A small network was shown many inputs. Here are its activations along a few directions, one row for each input.
In each table, some parts of the input vary, and every possible input appears once, in random order.
A made-up example of a description, with smaller parts first: ring(5) and (point or (values(2) and line(4)) or line(11)).
Shared parts are said once, and a part with two or three values counts as separate values.

Other details of the inputs vary at random and push rows far along two fixed directions, the same in every table; ignore that.

A family of inputs:
R1: [-48 -29 -19 -21  15 -16  40  45 -52 -13 -39  -3]
R2: [ 14  15  -9  17   3  -1 -15 -38  15  -6  55  26]
R3: [-15  32 -19   3  13 -22   2 -23  11 -16  77  51]
R4: [ 53  27  34  41 -17  25 -31 -60  42  29  33  13]
R5: [-73 -33 -25 -26   0 -28  47  69 -41 -15 -31  -8]
R6: [ 58   8  36  47 -19  29 -28 -58  31  26  29   5]
R7: [ 58  12  14  25 -17  20 -33 -58  33  15  41   8]
R8: [ 64  -4  30 -41 -13  51 -19  19  31   2 -81 -92]
R9: [ 76   8  25  31 -27  39 -39 -62  49  26  40  -5]
R10: [-91   8 -38 -14  41 -55  57  42 -36 -37  49  58]
R11: [ 60  16  27  48 -24  25 -49 -53  39  27   3   1]
R12: [-74 -28 -36 -30  28 -33  57  59 -65 -27 -37   7]
R13: [-15 -33  -2 -16  -2   1  27  35 -41   5 -52 -16]
R14: [  7  14  10  33 -13 -10 -20 -32  19   8  35  16]
R15: [-38  21 -34  10  20 -36   6  -1   7 -33  74  52]
R16: [  4  17 -15  16  -3 -11 -14 -18  18 -13  53  30]
R17: [  9 -19  18 -46  17  18   5  35   8 -22 -66 -52]
R18: [ -5  12   2  26   7 -14  -8 -42   3   1  37  18]
R19: [ 15 -30 -12 -26 -26  19   1  44  -9  13 -63 -39]
R20: [ 53   4  34  42 -23  21 -36 -61  29  31  23  -7]
R21: [ 61   6  33  45 -17  27 -31 -55  27  28  19   2]
R22: [-87 -28 -36 -30  10 -39  43  71 -52 -23 -38  -2]
R23: [ 52  34  46  16  13  25 -30 -36  53 -10   5 -34]
R24: [-79 -37 -28 -36  14 -36  58  62 -66 -19 -31  -4]
R25: [  5  27   2  10   3  -6  -7 -26   8   1  45  35]
R26: [-40  -9 -11   0  11 -23  17   3 -25  -9   8  10]
R27: [ 75 -37  32  -6 -40  58 -24   4  -2  48 -91 -63]
R28: [-53  27 -11  12  20 -41  14 -16  -8 -16  75  50]
R29: [  7   8   1  -6  -1   8  -8  -2  -3  10 -13   3]
R30: [ -3 -22 -15 -17  -9   7   2  39 -22   5 -64 -23]
R31: [ 64  35  42   7   8  28 -37 -40  57  -9  13 -34]
R32: [-38   7 -28 -23  12 -19  29  22  -9 -20  42  29]
R33: [ 51 -45  36  -8 -44  49 -16   8  -5  50 -95 -75]
R34: [  2  15  22   2  37  -6  -4 -14  34 -36  22   0]
R35: [-50   6 -22   5  28 -35  34   7 -17 -32  82  51]
R36: [ -6 -27  -4  -7 -13   4  12  42 -18   9 -58 -22]
R37: [-19  -7 -10 -21   9  -2  14  25 -28   8 -52 -11]
R38: [ 38  17  47   9  15  14 -35 -46  58 -10  12 -25]
R39: [-54  26 -14  14  22 -42  17 -12  -3 -17  81  52]
R40: [ 44  26  26  34 -10  21 -35 -54  28  28  11  11]
R41: [ 10  18 -17  16  -1  -7 -21 -24  21  -6  34  22]
R42: [ 62  18  21  44 -21  21 -46 -49  42  21  33  11]
R43: [-34 -15  -7 -29  -3  -5  15  32 -31  12 -54 -21]
R44: [ -8 -11 -11 -32   2   8   9  32 -29   9 -58 -17]
R45: [ 25  18   7  35  -6   4 -26 -35  22   9  11  12]
R46: [-32 -24 -21 -27  -4 -12  27  59 -36  -9 -43  -9]
R47: [ 74 -39  17 -18 -40  58 -22   9   2  42 -88 -65]
R48: [-23  15  -5  34   8 -23   8 -12  14 -16  70  45]
R49: [-13  32  -3  15  13 -15   2 -24  13 -11  82  52]
R50: [-34  31   0  23  17 -30   6 -30  11  -8  90  48]
R51: [-60 -26 -28 -23   8 -28  44  67 -46 -19 -38   3]
R52: [  8   9   4  19   2  -4  -4 -28  -2  -4  45  27]
R53: [-53  33   1 -10  48 -40  22   9  10 -55  58   4]
R54: [ -4 -17 -16 -41  -9  15   9  38 -22  10 -63 -28]
R55: [ 14  17  -8  20  -9  -1 -14 -21  33  -6  59  27]
R56: [ 12  10   2  19   5   0 -13 -30   2   0  36  21]
R57: [-44   6 -39 -29  22 -25  25  25 -22 -20   9  21]
R58: [-62 -12 -24 -33  14 -25  31  40 -44  -5 -37  -5]
R59: [-52 -29 -33 -38  19 -19  45  55 -60 -20 -42  -3]
R60: [ 63 -21  25 -16 -36  53 -21  11   2  48 -89 -52]
R61: [ 42 -19  26 -13 -28  39 -13   9  -9  43 -91 -46]
R62: [ -1 -25  -9 -19 -16  11   4  39 -21   7 -68 -27]
R63: [-19 -22  -4  -8 -13  -9   9  35 -16   7 -38 -21]
R64: [-28  13 -30   3  24 -27  12 -14  -9 -26  61  41]
R65: [ 59 -18  31 -43  -6  47 -23   9  39  -3 -79 -75]
R66: [-18  34 -22   7  20 -26   4 -21  15 -18  91  57]
R67: [ 44 -32  17  -9 -35  40 -13  27   4  32 -78 -51]
R68: [ -6  18  -2  32  -2 -15 -20 -32  17   1  32  18]
Each input here is: line(4) and (values(2) or (values(3) and line(5))).
Changing only the line(4) part turns R54 into R40. The same change can be made to R19. Which row results?
Answer: R36
Change only the values(3) part in R68. List by row number the other rows that result.
Answer: R18, R58
Change only the values(2) part in R34. List by row number the other rows that result.
Answer: R23

A family of inputs:
R69: [ -33  -12    0  -40    9    0   23   55  -43  -13 -100  -43]
R70: [-95  25 -37   6  58 -75  39  24 -11 -59  66  60]
R71: [-61 -24  -7 -46  34 -19  57  43 -40 -25  -2 -12]
R72: [ 28  34  -3  55 -31  -4 -36 -66  26  41  76  56]
R73: [ 50  -2   4  11  -9  32 -19 -12  27   0 -12  -5]
R74: [-15 -25 -15 -36 -25   7   9  64 -16   5 -66 -51]
R75: [ 45  15  -9  61 -22   5 -30 -74  16  19  76  60]
R76: [-16 -20 -19 -42 -13  10  16  64 -11   9 -76 -35]
R77: [  46  -31   31   -6  -33   32  -37    6   19   22 -110  -74]
R78: [-57 -19  -4 -40  28 -24  54  63 -43 -28 -10  -5]
R79: [ 96  13  43  -5 -49  65 -64 -36  47  58 -64 -48]
R80: [ -5 -45 -24 -37  -8   9  20  72 -33 -16 -71 -52]
R81: [ 30  17  28  69 -20  -2 -17 -72  13  33  83  46]
R82: [-81   4 -20  -1  42 -46  65  35 -20 -52  73  38]
R83: [ 16  24  -5   7  19  -5 -10 -23  13 -24  56  39]
R84: [ 55  34   6  24  15  12 -35 -80  43  -3  83  32]
R85: [ 97 -32  65  12 -52  64 -52 -29  49  42 -62 -74]
R86: [-94  32 -30 -10  64 -69  42   1 -27 -56  67  51]
R87: [ 14  24  13  79  -5  -6 -46 -79  18  33  60  53]
R88: [-19 -11 -18 -59  -2  13  21  46 -28  12 -67 -36]
Changing only one part turns R76 into R73. The same change can be made to R79. Which row results?
Answer: R83
What do these inputs look like to the network?
Answer: values(4) and (point or line(4))
Change only the values(4) part in R71. List by row number the other rows that result.
Answer: R84, R86, R88
Change only the line(4) part in R85. List by row number the other rows that result.
Answer: R71, R78, R82
Change only the values(4) part in R75. List by row number the other rows that result.
Answer: R72, R81, R87

A family of inputs:
R89: [ 29  33  98  45  19  12 -39 -74  50  12 -24 -48]
R90: [ 23  26  24  34  23  -7 -27 -38  70 -44  75  17]
R91: [ 81   2  62  12 -25  52 -31 -17  65   9 -13 -69]
R92: [ 33  16   3  41   5   2  -2 -63  -3  16  82  67]
R93: [  6  -2 -51 -35 -14   4 -17  37 -21   5 -77 -22]
R94: [-61  20 -68 -56  30 -28  41  54 -45 -31  16  52]
R95: [-40   6 -52 -52  -4 -16  18  37 -17  -6  23  26]
R96: [-44 -39  42  30  -6 -11  16   1 -58  43 -79 -25]
R97: [ 14  49  35  35  -6   2 -51 -66  29  47 -27  -2]
R98: [  6  22  17 -13  28  -4   2 -33  43 -34  90   3]
R99: [ 29   5 -13  59 -10  -5 -26 -57  -1   9  49  36]
R100: [-77 -34 -29   4  -6 -40  66  59 -57 -13  39  35]
R101: [-51  -3 -32 -34  57 -36  33  43 -19 -74  -1  -9]
R102: [  57  -28   37  -58    8   60    4   27    3   -3 -100  -78]
R103: [ 25 -10 -28 -22 -34  20 -25  41   8  24 -82 -24]
R104: [ 22 -14 -15 -37 -47  31  -6  59  -6  36 -86 -50]
R105: [-42 -39 -23 -16  -8 -14  48  22 -48   5  34  26]
R106: [-10  -9  -7  64  -9 -21  -4 -32   8  -1  80  66]
Changing only one part turns R92 into R94. The same change can be made to R99. Which row results?
Answer: R93
What do these inputs look like to the network?
Answer: values(3) and (point or ring(5))
Start at R102 and move only the ring(5) part, one step at a time. The first step leads to R101. Which rows follow, in order?
Answer: R90, R91, R98
Change only the values(3) part in R106. List by row number the other rows that result.
Answer: R90, R103

A family of inputs:
R107: [  5  15  20   0  19   4   6   2  23 -17  21   0]
R108: [ -2   1  -6  15  -1  -2  -6 -10   3   4   9  21]
R109: [  1  11  18   6  23  -2   8 -13  17 -21  17  -9]
R110: [ 66 -18  20  -6 -37  51 -31 -16  18  43 -60 -42]
R111: [  2  11  -7  15  -1  -6  -6 -11   0   3   7  24]
R112: [ -3  -5   9  21  -8  -7   0 -13  -5   4  24   9]
R113: [ 5 -3 -5 24 -9 -5 -4 -6 -1 -3 19 16]
R114: [  2   9   5   1  24  -6  -7 -21  12 -26  13  -8]
R115: [   2  -35    7  -65   -7   26   18   71  -18   -4 -103  -65]
R116: [-59 -16 -41 -47  15 -25  49  60 -50 -18 -21   9]
R117: [ 52  -2  25  -5 -36  35 -41  -1  42  26 -69 -66]
R118: [ -9  14   8  13   1  -6  -4 -16  -6  11  13   9]
R119: [ 8 -2 -9  3 -5  1  0 -7  4  4 27 12]
R120: [  7  15   1 -12  20  -4 -13 -11  16 -22  17  -1]
R121: [ -7  -4   6  16  -3  -8   0 -12  -4  10  20  11]
R122: [10 -3 -7  7 -9  2  2 -7  2 -3 32 10]
R123: [-1 16 -8 17  0 -4 -9 -9 -1  4  9 18]
R124: [-72 -19 -24 -33  16 -34  49  53 -55 -12 -28   8]
R125: [  4  17 -10  -1   0   3  -4  -9   1   4  22  11]
R126: [ 1 -2 -8 18 -3 -6 -4 -5  1  3 16 20]
R127: [-10   0   7  14   0  -6  -3 -19   0  10  16  15]
What do these inputs look like to the network?
Answer: point or ring(5) or (values(3) and line(5))
